These are the activations of a small neural network, seen along a few directions. Each row is one input.
In each table, some parts of the input vary, and every possible input appears once, in random order.
Descriptions start from the smaller parts, as in this example, which fits no table here: one of 4 places along a line, together with either a single point or one of 9 places along a line or (one of 2 separate values, together with one of 5 places around a ring).
Shared parts are said once, and a part with two or three values counts as separate values.
In the rows, 128 means zero.

A family of inputs:
R1: [137  96 102 141 115 139 134 132 152  97 173 141 150 120 132]
R2: [ 98 140 148 135 169  82 133 123  98 150 132 120 112 120 142]
R3: [101 108 116 110 113 134 153 132 120  81 152 149 141 130 142]
R4: [ 91 155 133 122 165  92 148 113 111 152 144 124 123 105 154]
R5: [159  99 119 133 113 131 156 133 142 148 111 117 100 181 154]
R6: [129 142 120 154 152 130 147 115 131 179 154 132 140 108 128]
R7: [ 97 139 127  97 148 146 143 148 122 134 154 125 165 104 114]
R8: [113  92  96 107 119 141 150 154 136  92 153 150 156 116 128]
R9: [128  97 140  93  89 131 149 173 148  96 135 111 113 147 126]
R10: [135 239  80 104 126  96  71  81 154 131  46 150 152  89  85]
R11: [147  81 111 149 130 139 129 127  99 145 117 132 101 159 153]
R12: [143 114 166 157 150 115 125 123 130 193 123 105 111 133 116]
R13: [141 135 172 148 130 113 135 121 146 194 127  98 115 141 133]
R14: [105 142 114 119 173  97 146 138 128 163 145 122 135  94 136]
R15: [112 116 174  94 142 133 125 171 113 144 125  95 134 131  98]
R16: [ 91 139 160 112 145 130 133 137  88 124 144 119 138 133 118]
R17: [109 233  95  91 104 164  79 102 155  93  42 137 177  91  64]
R18: [123 143 152 172 146 116 132  97 101 167 142 129 116 134 132]
R19: [188 195  68 135 102 179  94  85 171  96  51 200 136 128 131]
R20: [118  70 127 108 110 140 123 162 104  94 139 128 113 130 126]
R21: [107  97 124 120 116 125 140 143 104  82 145 141 124 145 133]
R22: [154  98 143 132  87 128 127 143 169 100 162 102 111 148 134]
R23: [159  77 113 139 136 130 143 138 124 149 108 122  98 170 135]
R24: [101 114 167 102 141 143 115 156  88 141 135 106 133 119 115]
R25: [133 117 159 164 145 126 114 111 103 189 131 114 110 120 132]
R26: [143  77 133 149 105 137 100 131 126  97 165 117 110 131 132]
R27: [115 137 169 110 150  77 135 150 142 177 115  89 112 127 144]
R28: [141 102  79 143 138 140 159 128 129 137 139 155 144 142 151]
R29: [131 116  95 150 127 133 163 104 114 128 135 155 130 157 171]
R30: [135 194  80 113  84 180  99 118 180  39  48 161 151  93  92]
R31: [117 155 138 160 141 125 148  89 115 168 152 135 128 120 145]
R32: [ 83 153 149  96 142 143 146 127 104 123 155 123 153 117 127]
R33: [183 231  94 135 111 131  77  62 152 147  66 176 151 100  96]
R34: [201 186  89 145  85 169  81  92 188  35  86 159 152  95 110]
R35: [137 107 106 159 130 126 146 114  97 128 126 147 114 172 158]
R36: [107 115 156 126 169  90 114 139  99 171 121 106 107 105 143]
R37: [108 141 182  85 120 132 136 171 130 146 130  88 138 138 114]
R38: [125 114 121 149 107 130 135 107 137  86 176 140 135 133 146]
R39: [131  73 131 100 112 132 136 175 128  98 131 118 111 139 110]
R40: [155  78 135 139 109 128 114 144 149 103 155 109 108 141 118]
R41: [130 105 131 160 110 123 119 115 122  85 170 131 119 146 135]
R42: [119 113 162 120 171  83 124 152 126 175 113  96 110 119 126]
Question: The inputs of R14 and R7 match in every part but one. If R2 is changed in the same way as R14 into R7, which row does it become?
Answer: R16
Question: The inputs of R11 and R24 match in every part but one. If R23 is changed in the same way as R11 into R24, which row does it become?
Answer: R15
Question: What do these inputs look like to the network?
Answer: one of 6 places around a ring, together with either a single point or one of 6 places along a line
Question: Start at R5 and move only the place on the ring of 6, one step at a time. The first step leads to R13. Which rows follow, in order?
Answer: R27, R37, R9, R22
Question: Change only the place on the line of 6 in R8. List by row number the other rows that result.
Answer: R3, R9, R20, R21, R39
Question: Start at R6 and move only the place on the line of 6, one step at a time. The first step leads to R31. Which rows follow, in order?
Answer: R18, R25, R12, R13

A family of inputs:
R43: [136  84 168 174 150 121 139 118  86 166 172 117 103 159 153]
R44: [ 93 120 181  93 159  99 138 178 131 164 113  70 110 115 129]
R45: [169 165  82 126 117 122  90  99 136 116  63 165 123 131 118]
R46: [144  65 100 145 111 140 175 133 120 111 160 152 108 175 183]
R47: [ 74  84 166 122 138 116 126 154  94 124 165  90 114 112 129]
R48: [133 192  98 166 158 108 121  69 131 154 122 161 149 100 128]
R49: [ 89 206 126 107 135 122 129 101 122 127 130 140 168 104 111]
R50: [180 141 109 166  86 137  98  99 183  82 112 136 119 129 119]
R51: [102  61 105 103 126 135 164 173 118  79 177 133 141 139 134]
R52: [119 175 110  88 118 168 109 137 130 101  54 143 148 114  96]
R53: [158 144 131 109  82 166  99 135 169  77 139 132 152 110  98]
R54: [138  99 160 137 156 103 147 142 116 235 128  98 101 149 138]
Question: What do these inputs look like to the network?
Answer: one of 2 separate values, together with one of 6 places around a ring
Question: Change only the choice among 2 separate values in R48. List by row number the other rows that result.
Answer: R49
Question: Start at R45 and move only the place on the ring of 6, one step at a time. The first step leads to R48. Which rows follow, in order?
Answer: R54, R43, R46, R50

A family of inputs:
R55: [134  57 214 142 194  81 136 168  74 249 129  59  77 160 109]
R56: [165 191 114 177 120 123 110  62 160 136 135 141 145 122 122]
R57: [155 114  96 140  80 147  89 120 140  40 110 157 108 128 116]
R58: [157 187 106 171 122 120 119  64 163 146 127 160 142 120 121]
R59: [125 215 161 107 130 135  92 110 143 113 111 115 154  83 104]
R60: [ 49  53 199 111 175  80 142 163  40 190 229  87 118 128 149]
R61: [115 210 155  98 132 132  99 113 148 123 103 135 150  81 101]
R62: [ 67  10 184 132 140 108 214 168  67 101 223  99 105 190 188]
R63: [ 98  25 163 155 166 134 210 170  65 148 219 119  97 183 198]
R64: [120 193 108 122 140 120 120 106 111 163  48 140 130 119 121]
R65: [129 160 126  99  89 186 108 150 167  65 124 114 177 101  80]
R66: [120  12 194 129 119  78 164 196 134 129 171  71  82 192 175]
R67: [114 145  89  79 112 158 125 157 155  66  94 150 174  91  87]
R68: [145 187  66 151 149 103 126  77 154 143 109 160 145 120 139]
R69: [183 124  79 147  88 164 125 102 148 112 108 174 128 149 138]
R70: [107 208 113  81 155 114 105 124 139 121  84 135 154  86 117]
R71: [ 76  35 167 190 195  94 176 134  68 207 235 100 107 112 200]
R72: [158 118 108 144  74 161  89 117 146  43 119 152 118 132 111]
R73: [ 37  37 171  82 135 113 202 187  65 130 247  82 118 165 136]
R74: [194 129 100 159  80 179 114  97 153 105 126 153 139 156 135]
R75: [113 209 138  93 135 118 103 121 143 120  92 140 145  76 105]
R76: [154 103  79 135  94 137  96 120 133  30 102 165 115 123 121]
R77: [165 121 115 153  71 163  82 116 143  35 128 132 120 134 113]
R78: [ 95  38 183  83 117  81 174 220 124 161 189  49 101 171 131]
R79: [181 116  62 141 102 155 131 105 141 104 101 180 135 144 144]
R80: [111 203 119  90 145 108 110 126 135 114  85 143 152  77 112]
R81: [121 198 128 126 131 129 114  98 121 170  55 138 124 119 114]
R82: [116 198 103 113 150 125 117 103 116 169  48 134 132 126 125]
R83: [186 127  93 152  82 176 123  97 155 113 117 172 137 153 132]
R84: [172 125  57 132 114 157 128 103 144 111  98 171 135 150 148]
R85: [151 180  69 163 138  97 130  78 151 137 113 167 146 113 134]
R86: [103  59 210 106 164  55 125 178 107 215 175  49  90 128 133]
R87: [154 185  89 168 127 105 123  71 157 144 119 163 137 114 126]
R88: [ 76  54 192 153 203 102 153 160  21 221 193  97 108 159 144]
R89: [115 155 107  83  99 168 116 156 162  72 103 141 166  93  82]
R90: [122 201 145 131 130 141 109  90 128 172  65 133 129 123 110]
R91: [118 157 121  89  93 183 115 152 169  72 115 136 176  97  76]
R92: [132 203 151 139 129 143 101  87 125 160  78 114 133 124 113]
R93: [134  41 178 174 181  77 162 148 129 228 187  66  70 121 167]
R94: [106 154  85  68 123 163 119 156 159  73  94 139 175  98  90]
R95: [156  27 166 144 148 120 186 188 134 183 172  90  66 184 182]
R96: [146 113  73 124 105 143  93 119 136  43  99 154 117 131 126]
Question: What do these inputs look like to the network?
Answer: one of 6 places around a ring, together with either one of 2 separate values or one of 5 places along a line
Question: The inputs of R70 and R82 match in every part but the place on the ring of 6. If R80 is changed in the same way as R70 into R82, which row does it become?
Answer: R64
Question: List by row number the other rows that have the place on the ring of 6 in common with R78.
Answer: R65, R67, R73, R89, R91, R94
Question: Change only the choice among 2 separate values in R55. List by row number the other rows that result.
Answer: R88
Question: Start at R77 and move only the place on the line of 5, one step at a time. The first step leads to R72. Which rows follow, in order?
Answer: R57, R76, R96
Question: Change only the choice among 2 separate values in R62. List by row number the other rows that result.
Answer: R66
